x =
[[101 123 124 130 118 123 131 116 144 137 130]
 [156 128 138 118 141 132 123 138 110 119 127]
 [129 124 131 134 124 127 124 125 131 137 129]
 [110 127 126 136 116 124 129 121 141 138 131]
 [142 129 140 122 134 131 122 138 119 123 131]
 [140 138 131 119 135 132 131 139 116 113 129]
 [102 120 125 144 110 122 125 115 149 149 131]]
Counting starts at 1.
Read off the entry in the top-left corner.
A: 101
Read off the entry in the bottom-left corner.
A: 102
Read off the entry at the centre.
A: 124
The entry at row 3, column 2: 124
Read off the entry in the top-right corner.
A: 130
Read off the entry in row 1 and column 3.
A: 124
The entry just right of the centre entry: 129
Read off the entry at row 2, column 3.
A: 138
Read off the entry just left of 135.
A: 119
The entry in row 3 and column 1 is 129
Read off the bottom-right entry.
A: 131
The entry just right of the largest entry is 128
The entry in row 2 and column 1: 156
The entry just left of the centre entry is 116
The entry directly below the centre entry -> 131
The entry at row 3, column 3 -> 131
The entry at row 1, column 2: 123
Read off the entry directly above 121.
A: 125

Read these off the matrix that follows. Indices start at 1.
1) What is the entry just left of the largest entry?
2) What is the entry at row 1, column 1?
3) What is the entry just right of 146?
4) What is the bottom-right entry?
5) What is the entry at row 1, column 3?
6) What is the top-right entry?
7) What is the entry at row 3, column 1?
8) What is the entry just left of the smallest entry?
[[128 136 118 121 124 140 122 121 148 130 121]
 [131 128 137 125 134 114 123 129 131 131 127]
 [139 146 130 123 137 132 104 124 139 145 125]
 [135 137 144 126 131 120 118 127 138 133 128]]
1) 121
2) 128
3) 130
4) 128
5) 118
6) 121
7) 139
8) 132

137  116  134  124  133  116  122  121  129  130  123  137
120  132  127  132  116  141  137  110  117  121  129  125
128  134  126  144  128  111  124  131  134  130  133  147
130  129  125  130  142  137  126  131  128  132  126  126
130  130  132  134  121  128  124  127  136  152  129  116
132  144  117  134  136  124  133  147  126  146  148  131
130  126  119  151  119  121  119  141  114  135  123  123
136  116  122  136  124  151  125  118  138  125  132  127
134  124  118  130  124  122  133  141  131  124  140  113
128  134  131  145  114  125  132  114  136  132  128  135
The entry in the bottom-left corner -> 128
The largest entry is 152
Find the largest entry in the last column.
Answer: 147
The 5th-last entry, reading row by row -> 114
Find the entry directly below the largest entry.
Answer: 146
The 3rd entry on the main diagonal -> 126
The first entry on the main diagonal: 137
The bottom-right entry is 135
The entry directly below the smallest entry: 131
Find the smallest entry in the first column.
Answer: 120
Find the third entry on the diagonal from the top-right corner.
Answer: 130
The entry just right of the smallest entry -> 117
The third entry in reading order: 134
Find the first entry on the diagonal from the top-right corner.
Answer: 137
Find the top entry of the column that holds the smallest entry.
Answer: 121
The entry just left of the smallest entry is 137
The entry just left of the largest entry -> 136
Find the 2nd smallest entry.
Answer: 111
The entry just right of the largest entry is 129
Find the 3rd-last entry, reading row by row.
Answer: 132
Find the first entry in the row that holds the largest entry.
Answer: 130
The last entry of the largest entry's row is 116
The 2nd entry, reading row by row -> 116
The top entry of the column that holds the largest entry -> 130

Read these off the grid that follows. Counting starts at 1.
1) The entry in row 2 and column 1?
2) The entry at row 3, column 1?
3) The entry directly above 112?
4) The entry in row 1 and column 3?
5) The top-right entry?
6) The entry directly above 110?
7) The bottom-left entry?
8) The bottom entry of the column that holds the smallest entry?
[[137 111 103 141 127 122 122]
 [112  99 104 144 126 104 151]
 [136 138 124 136 131 148 151]
 [132 107 135 132 126 125 129]
 [125 152 115 113 156 119 115]
 [132 107 108 151 111 153 132]
 [115 143 104 145 143 103 142]
 [145 116 110 138 156 109 128]]
1) 112
2) 136
3) 137
4) 103
5) 122
6) 104
7) 145
8) 116

Questions about the matrix below.
1) Give the entry in the bottom-right corner.
2) Give the top-left entry.
3) Give the entry in the bottom-left corner.
4) Give the entry directly above 143.
5) Give the largest entry in the last column.
6) Give the bottom entry of the column that holds the smallest entry.
7) Give the entry just left of 146.
8) Give the entry directly below 132.
[[129 133 151 124 128 131 133]
 [136 151 131 129 129 126 128]
 [127 127 128 114 127 141 112]
 [128 128 129 131 126 149 136]
 [143 146 130 128 129 129 129]
 [128 129 128 127 126 149 139]
 [139 150 132 129 126 129 128]
 [127 128 130 121 109 133 117]
 [128 129 133 122 126 144 145]
 [141 149 131 126 127 130 127]]
1) 127
2) 129
3) 141
4) 128
5) 145
6) 127
7) 143
8) 130
